A small network was shown many inputs. Here are its activations along a few directions, one row for each input.
Each table varies a few parts of the input and shows all the possible inputs, shuffled.
Descriptions start from the smaller parts, as in this example, which fits no table here: one of 4 places along a line, together with either a single point or one of 9 places around a ring or (one of 3 separate values, together with one of 5 places around a ring).
Shared parts are said once, and a part with two or three values counts as separate values.
In the rows, 128 means zero.

Other details of the inputs vary at random and push rows far along two fixed directions, the same in every table; ignore that.
To show where, the next rows are all for the same input, with only those details redrawn:
[144 167 156  45  90 109 197 104 154  59 124]
[ 60 141 209 117 207 151 100  65 118  95 102]
[113 118  97 169 127 119 107 105  98 160 128]
[130 129  97 142 104 112 134 111 111 141 131]

Table:
R1: [155 107 112 151 105 159 122 148 133 165  93]
R2: [138 168 143  58 127 143 193 155 183  55 146]
R3: [123 117  82 144 100 149 133 116 129 137 141]
R4: [138 114 119 143 133  93 112 120 112 137 159]
R5: [140 125  89  93  75 115 161 125 140 101 136]
R6: [149 151  85 150 120 120 152 154 140 147 157]
R7: [ 66 157 201 122 243 154 109 107 134  98 113]
R8: [ 71 150 215 118 234 129  88 111 130  93 118]
R9: [117 100 109 143 108 112  94 115 121 132 145]
R10: [115 118  79 157 140 146 104 169 106 165 140]
R11: [145 134 173  51  89 123 169 125 168  67 110]
R12: [151 134 115 155  93 146 152 120 128 156 120]
R13: [141  89 111 182 122 152  86 148 119 189  93]
R14: [155 126  86  98 101 133 179 134 147 104 158]
R15: [125 112 118 178 122 131 109 119 104 173 109]
R16: [138 116 107 140 135  97 123 121 107 137 148]
R17: [125 109  92 165 155 111 115 119  99 158 144]
R18: [118 132 121 153 149 111  88 151 101 165 139]
R19: [137 139  98 146  99 134 148 105 123 143 140]
R20: [ 76 131 235 123 197 150  92  80 124 104  89]
R21: [155 142  75  99 101 118 177 177 151 102 147]
R22: [158 171 115  75  97 114 182 162 143 112 141]
R23: [117  87  94 180 118 142  93 131 111 176 112]
R24: [115 102  97 141 110 117 103 116 116 132 136]
R25: [133 141 132 134 125 101 104 155 119 148 152]
R26: [180 130 125 112  74 163 165 152 164 133 104]
R27: [136 158 166  37 119 119 161 161 156  62 136]
R28: [ 62 112 193 105 233 157 101  88 126  82 118]
R29: [122 105 144 182 127 119  83 114 108 168 123]
R30: [142 125  89 138 134 117 150 120 113 140 144]
R31: [146 131 182  56  85 118 161 125 173  67 121]
R32: [158 167 120  74  95 102 176 166 141 111 142]
R33: [ 97 141 236 128 206 186 106  92 131 121  64]
R34: [194 156 145 105  69 149 188 139 160 126 104]
R35: [137  84 124 181 127 142  71 144 118 184  98]
R36: [151 131 110 103 103  93 138 172 152  99 160]
R37: [130 136  89 134 117 151 133 170 131 145 152]
R38: [161 117 154 157 104 120 106 136 128 161 109]
R39: [191 147 144  95  70 123 180 146 151 123  96]
R40: [116  83  86 166 149 115  88 128  99 151 148]
R41: [113 118  97 169 127 119 107 105  98 160 128]
R42: [ 64 120 211 115 202 187 102  87 136 100  82]
R43: [ 62 117 188 107 234 170 108  85 126  84 117]
R44: [ 73 148 225 121 227 125  80 110 136  94 130]
R45: [127  94 106 141 133 106 102 129 117 130 159]
R46: [120 105  60 180 144 119 100 173 114 161 146]
R47: [131 134  94 140 105 124 144 108 112 140 129]
R48: [118 101  79 178 148 110  81 167 110 157 147]
R49: [124 124  94 130 127 130 117 173 117 143 142]
R50: [169 164 100  86  94  86 190 166 154  99 148]
R51: [146 129 110 148  99 135 147 122 118 153 111]
R52: [136  83 137 185 126 138  63 143 124 182 108]
R53: [129 120  95 170 150 134 127 112 112 161 154]
R54: [123  98  94 185 114 165 107 128 122 177 119]
R55: [179 157 197  59  88 121 178 133 165  84  93]
R56: [145 163 164  47  89  99 182 105 152  57 128]
R57: [140 156 105 133 116 133 144 155 131 153 152]
R58: [127 121 124 146 106  99 107 108 114 137 144]
R59: [123 120 118 134 127 117  94 167 121 140 154]
R60: [117 112  79 139 107 138 128 116 118 135 131]
- Describe the family of inputs behind these rows. => one of 2 separate values, together with one of 5 places along a line, together with one of 6 places along a line
- Changing only the choice among 2 separate values turns R42 into R51. The same change can be made to R1. Which row results? => R33
- Change only the place on the line of 6 in R46. List by row number the other rows that result. => R5, R13, R23, R28, R49
- Change only the place on the line of 5 in R3. List by row number the other rows that result. => R5, R9, R24, R60
- Change only the place on the line of 5 in R55. List by row number the other rows that result. => R33, R34, R38, R39
- Change only the choice among 2 separate values in R25. List by row number the other rows that result. => R59
- Change only the choice among 2 separate values in R28. List by row number the other rows that result. => R17
- Change only the place on the line of 6 in R11. List by row number the other rows that result. => R24, R27, R35, R40, R48

Table:
R61: [117 122 152 155 136 141  95 127 125 157 102]
R62: [ 85 136 156 101 178 132 107  92 108  94 132]
R63: [135 105 136 165 120 142  91 114 119 157 115]
R64: [102 155 165  46 143 124 150 105 155  50 130]
R65: [122 123 120 162 140 158 118 122 122 173 118]
R66: [113 129 136 156 147 165 116 120 118 156 107]
R67: [119 112 114 165 131 161 116 114 116 158 107]
R68: [135 174 185  51 139 101 198 122 164  48 149]
R69: [124 114 131 163 124 136  95 126 125 162 101]
R70: [149 135 171 118 107 136 139 125 145 113 120]
R71: [126 128 172 141 139 147 100 117 128 140 113]
R72: [149 182 182  34 144 104 200 125 160  54 148]
R73: [122 127 120 173 133 156 118 120 113 157 112]
R74: [104 108  85 165 120 104 108 109  89 152 147]
R75: [225 155  17 102  18  55 213 185 148 122 181]
R76: [169 125 123 144  84 125 133 141 129 150 129]
R77: [111 180 178  31 152 126 158 132 155  60 139]
R78: [127 118 140 166 121 138  93 127 125 166 116]
R79: [147 132 100 144  89 145 152 139 130 150 120]
R80: [119 116 152 157 132 142  92 115 131 153 107]
R81: [209 127  28 111  28  62 205 150 135 118 173]
R82: [134 174 173  31 156 119 176 140 171  62 146]
R83: [ 91 153 175  61 152 129 150 131 165  46 136]
R84: [118 113 161 141 151 137 116 127 123 133  85]
R85: [153 125 164 113 106 137 138 115 144 108 115]
R86: [145 128 162 101 104 135 134 116 147 120 113]
R87: [112 128  72 168 127 105  99 127 103 146 143]
R88: [121 141 120 146 188 119 103 129 112 142 145]
R89: [ 90 103 116 131 161 135  97 131 108 128 151]
R90: [162 106 110 131  94 118 144 146 120 147 103]
R91: [123 143 167  40 150 121 170 115 162  58 147]
R92: [117 119 161 139 145 139 108 122 129 137  90]
R93: [136 133 141 106 119 155 158 110 149 119 111]
R94: [116 156 167  54 148 113 169 124 179  56 139]
R95: [124 114 149 152 152 136 108 137 111 155  92]
R96: [106 126  76 164 125 111  98 151 109 160 158]
R97: [220 142  20  90  34  83 200 222 144 126 187]
R98: [114 130  88 162 126 104 111 139  83 174 157]
R99: [129 102 130 155 131 136 101 127 112 164 100]
R100: [127 111 156 166 134 144  97 114 125 145 113]
R101: [120 113 146 150 136 143  93 116 124 152  97]
R102: [ 86 111 128 137 147 115 110  97  89 139 148]
R103: [130 104 156 158 134 147  97 110 118 148 117]
R104: [134 105  77 161 145 107 110 122 102 151 156]
R105: [121 167 175  48 150 116 174 136 174  57 147]
R106: [145 130 160 105 104 135 132 115 150 117 109]
R107: [ 88 112 114 127 156 126  95 112 107 137 147]
R108: [120 114 159 135 146 142 107 117 125 136  90]
R109: [ 76 160 171 116 191 133 102 109 116  91 129]
R110: [132 138 143 110 119 153 159 115 153 120 112]
R111: [134 133 143 104 114 157 159 114 139 115 109]
R112: [156 127  94 143  90 142 151 124 125 140 115]
R113: [ 83 133 135 153 150 113 112 120  97 139 149]
R114: [122 120 169 145 134 146 100 109 133 133 109]
R115: [142 130 157  99 107 134 136 122 143 120 103]
R116: [109 101  72 159 132 123  95 145 108 141 151]
R117: [115 125 147 142 148 164 124 101 119 132 105]
R118: [157 124 115 137  88 119 137 152 129 152 109]
R119: [ 96 111 119 153 171 130 102 148 129 122 147]
R120: [128 108 134 165 137 132 109 142 111 161  96]
R121: [122 122  73 155 136 125  98 177 103 161 162]
R122: [125 130 119 169 137 156 116 121 111 161 111]
R123: [121 109 117 159 136 160 119 111 121 168 117]
R124: [ 97 163 184  54 152 133 156 147 160  45 145]
R125: [ 84 133 175 131 196 119 120  93 134  98 133]
R126: [135 144 143 117 116 151 158 114 141 108 105]
R127: [129 119  76 172 141  99 112 131 119 149 149]
R128: [119 121 121 166 136 158 119 121 125 169 119]
R129: [162 108 108 135  93 117 143 146 123 144  99]
R130: [108 121 132 161 142 164 117 113 123 149 103]
R131: [122 112  82 168 143 122 107 177 116 148 166]
R132: [123 124 155 153 136 143  92 122 125 160 112]
R133: [109 106 127 149 169 115 116  99 103 134 153]
R134: [124  97  76 161 145 125 103 153 113 137 154]
R135: [119 131 166 134 143 143 102 125 129 146  99]
R136: [116 165 161  48 138 118 157  99 143  41 126]
R137: [ 93 162 172  54 146 119 151 113 165  54 132]
R138: [161 126 113 132  92 119 136 153 126 156 109]
R139: [214 168  11  91  14  67 194 186 124 129 173]
R140: [127 107 154 154 132 147  92 108 119 150 116]
R141: [ 81 125 128 154 147 109 109 106 106 134 140]
R142: [191 110  35 102  53  92 182 186 133 121 182]
R143: [199 126  21  99  34  75 190 168 150 121 172]
R144: [135 110  73 167 143 106 109 121 109 143 147]
R145: [123 125 173 145 135 147 101 116 131 137 114]
- Describe the family of inputs behind these rows. => one of 5 places along a line, together with either one of 3 separate values or one of 6 places along a line or (one of 2 separate values, together with one of 4 places along a line)
- Changing only the place on the line of 5 turns R68 into R125. The same change can be made to R118. Which row results? => R92
- Changing only the place on the line of 5 turns R83 into R124. The same change can be made to R110. Which row results? => R128
- Changing only the place on the line of 5 turns R87 into R136. The same change can be made to R69. Which row results? => R101
- A walk changes only the place on the line of 5. It starts at R90 and steps to R129. List the rest of the walk in order. => R84, R120, R95
- Change only the choice among 3 separate values in R126. List by row number the other rows that result. => R110, R130

Table:
R146: [125 154 155  77 110  89 148 125 126  98 124]
R147: [ 44 116 170 152 210 175  88  88 102 132 116]
R148: [196  98  99 182  72 140 124 167 133 200  99]
R149: [148  89  41 172  93 100 131 120 113 150 145]
R150: [120 172 128  85 122 141 177 111 142 105 127]
R151: [142 139 143  88 142 144 174 158 153  95 138]
R152: [150 148 166  93 131 108 146 157 164  97 152]
R153: [139 104  43 164  88 120 114 168 122 155 140]
R154: [142 126 137  86 141 127 156 157 168  84 129]
R155: [138 165 128  97 132 132 186  90 138  95 131]
R156: [122 150 136  84 120 151 165 146 142  89 133]
R157: [122 152 158  87 102 105 146 118 148  95 148]
R158: [ 98 101 213 176 180 176  80  54 114 150  65]
R159: [148 106  54 152  83 115 100 165 110 163 153]
R160: [133 162 157  80 115 100 139 152 132  94 123]
R161: [140  98  52 149  78 105 109 138 105 168 153]
R162: [158  91  52 160  88  95 118 117 101 158 157]
R163: [ 78  76  82 244 191 152  63  90  64 201 137]
R164: [130 160 160  90 108 115 137 145 153  91 148]
R165: [158 143 180  97  80 161 148 132 157 116  77]
R166: [165 135  50 173 120 130 143 173 123 185 148]
R167: [ 58 153 166 158 224 186  82 108 112 140 109]
R168: [152 128 148  73 136 122 143 154 156  92 141]
R169: [153 150 164  83 138  93 148 164 142 100 128]
R170: [ 73 120 190 159 217 114  70  74  88 128 111]
R171: [167 101  91 176  43 137 124 128 117 199  94]
R172: [ 44 103 164 150 209 158  70  88 117 121 108]
R173: [140 145 157  99 113  95 154  97 144  86 152]
- Changing only one part turns R172 into R149. The same change can be made to R147. Which row results? => R163
- Describe the family of inputs behind these rows. => one of 4 places along a line, together with either a single point or one of 6 places along a line
- List by row number the other rows that have the place on the line of 4 in common with R165. => R153, R156, R159, R160, R164, R167
- A walk changes only the place on the line of 4. It starts at R155 and steps to R150. List the rest of the walk in order. => R167, R166
- Change only the place on the line of 4 in R171. List by row number the other rows that result. => R148, R158, R165
